Read these off the array that follows.
1) The first entry, reading row by row?
2) The smallest entry in the last column?
3) The entry just right of the smallest entry?
4) The smallest entry in the first column?
5) The last entry, reading row by row?
6) The entry directly above -19?
7) The bottom-left entry?
-44    7  -27  -54  -11    6  -29  -28   28   21  -21   -6   -9  -42
  5    1   -2  -41   10    1  -11   -2   39   11  -45  -10  -14  -30
-45    7  -29  -23  -34   12   -8    4   23   24  -28    8   15  -32
-25    2   -9  -27    0   31    6    1   46   25    9   -9  -18  -25
 13    2   -8  -44   -9   11    9   10   41    2   -5   -3  -27  -31
-16    1   -3  -23  -25   20  -23   -1   20   -7  -13   31   17   28
-44    7  -28  -42   -2    9  -33  -21   48    9  -35  -20  -24   -6
 25    8  -31   -8   16   10   -5    7   13  -10   20   10   -8   24
 21    5  -20  -43   10   10  -27   12   30   18   -7  -16   14   -5
-12    0   -1  -26   -8   19  -17  -18   -1   17   -8   -2   -5   29
-48    8  -32   17    6    5   10   17   11  -17   11   -8   -6    5
 25    8  -32    4   18   -6   16    5   32  -18    4   15   20   13
-23    2   -7  -21   24  -19   -8    6   -4  -32   16   19    9    2
  6    0   -2   21   33   17   22   26   21    4   36  -10  -17    4
1) -44
2) -42
3) -11
4) -48
5) 4
6) -6
7) 6

Read these off the grid that follows. Counting starts at 0.
1) Report the entry in the top-left corner.
2) Report the entry in row 0 and column 1.
3) Report the entry in the bottom-left corner.
4) Report the entry directly below the largest entry.
5) Report the entry in row 2 and column 2.
6) Report the top-right entry.
7) Report the bottom-right entry.
8) Report the entry directly above -11.
[[ 41 -50 -18 -55  42   9  44]
 [  6  29 -30   9  10 -30   4]
 [ -7 -55  36 -50  -4  46 -18]
 [ 42  13  33  -3  40  18  40]
 [-14  14   5 -12 -13 -11  -7]
 [ 13  46   4  57  24 -14  39]
 [-40  17  23  42 -36  13 -43]
 [ 35  -9  16 -14  24  11  41]]
1) 41
2) -50
3) 35
4) 42
5) 36
6) 44
7) 41
8) 18

Read these off the row that follows.
1) Find the 2nd entry from the right.
2) Find the second entry from the left.
3) Find the entry just left of 67.
[61, 67, 55, 193, 51, 98, 134]
1) 98
2) 67
3) 61

B =
[[5706 6803 4849 7028 6559 6005 5094 5554 7066 4501 7004 7352 9869 6719
  7561 6704]
 [7428 6130 6054 5990 6400 5844 6835 6821 6185 2843 3916 6899 6651 5486
  3689 5455]
 [2330 5623 4172 6246 5692 5707 3749 3511 6225 8573 7661 3291 5291 6504
  7245 6035]
 [3444 5932 4499 6144 5836 5692 4226 4068 5994 7887 7770 4424 6331 6334
  7541 6144]]
Read off the entry just left of 6899.
A: 3916
Read off the entry just right of 5486.
A: 3689
The first entry in reading order -> 5706
Read off the entry just left of 7561.
A: 6719
The 5th entry in reading order: 6559
Read off the entry just left of 5707.
A: 5692
Read off the minimum.
A: 2330
Read off the third largest entry.
A: 7887
Read off the entry just right of 6821.
A: 6185
Read off the second entry in reading order.
A: 6803
The 3rd smallest entry -> 3291
Read off the entry just left of 3749.
A: 5707
Read off the entry just left of 4501.
A: 7066
The entry just right of 5932 is 4499
The entry just right of the smallest entry is 5623

[-35  35  30 -60  49   9  37]
The entry just left of 30 is 35
Which number is the median of all entries?
Answer: 30

array([[  6, -13,  44, -25, -40, -19, -47],
       [ 65,  25,  20,  23,   7, -31, -31]])
Counting starts at 0.
The entry in the bottom-left corner is 65
Read off the entry at row 0, column 1.
A: -13
Read off the entry in row 1 and column 1.
A: 25
The bottom entry of the column that holds the smallest entry: -31
Read off the entry just right of 25.
A: 20
The entry at row 0, column 0 is 6
The entry at row 0, column 2 is 44
The top-right entry -> -47

W =
[[8739 7887 8928 9421 5888 6314]
 [7676 5362 7798 4742 9985 9494]
 [3600 7685 2821 7193 6222 6079]]
Rows and columns are numbered from 0.
Report the entry just left of 5888.
9421
Report the entry just right of the largest entry.
9494
The top-right entry: 6314
Report the entry just left of 4742.
7798
Report the top entry of the column that holds the smallest entry.
8928
The entry in row 2 and column 0 is 3600
Report the entry directly above 7676.
8739
The entry at row 1, column 0 is 7676
The entry directly below 9985 -> 6222
Report the maximum.
9985
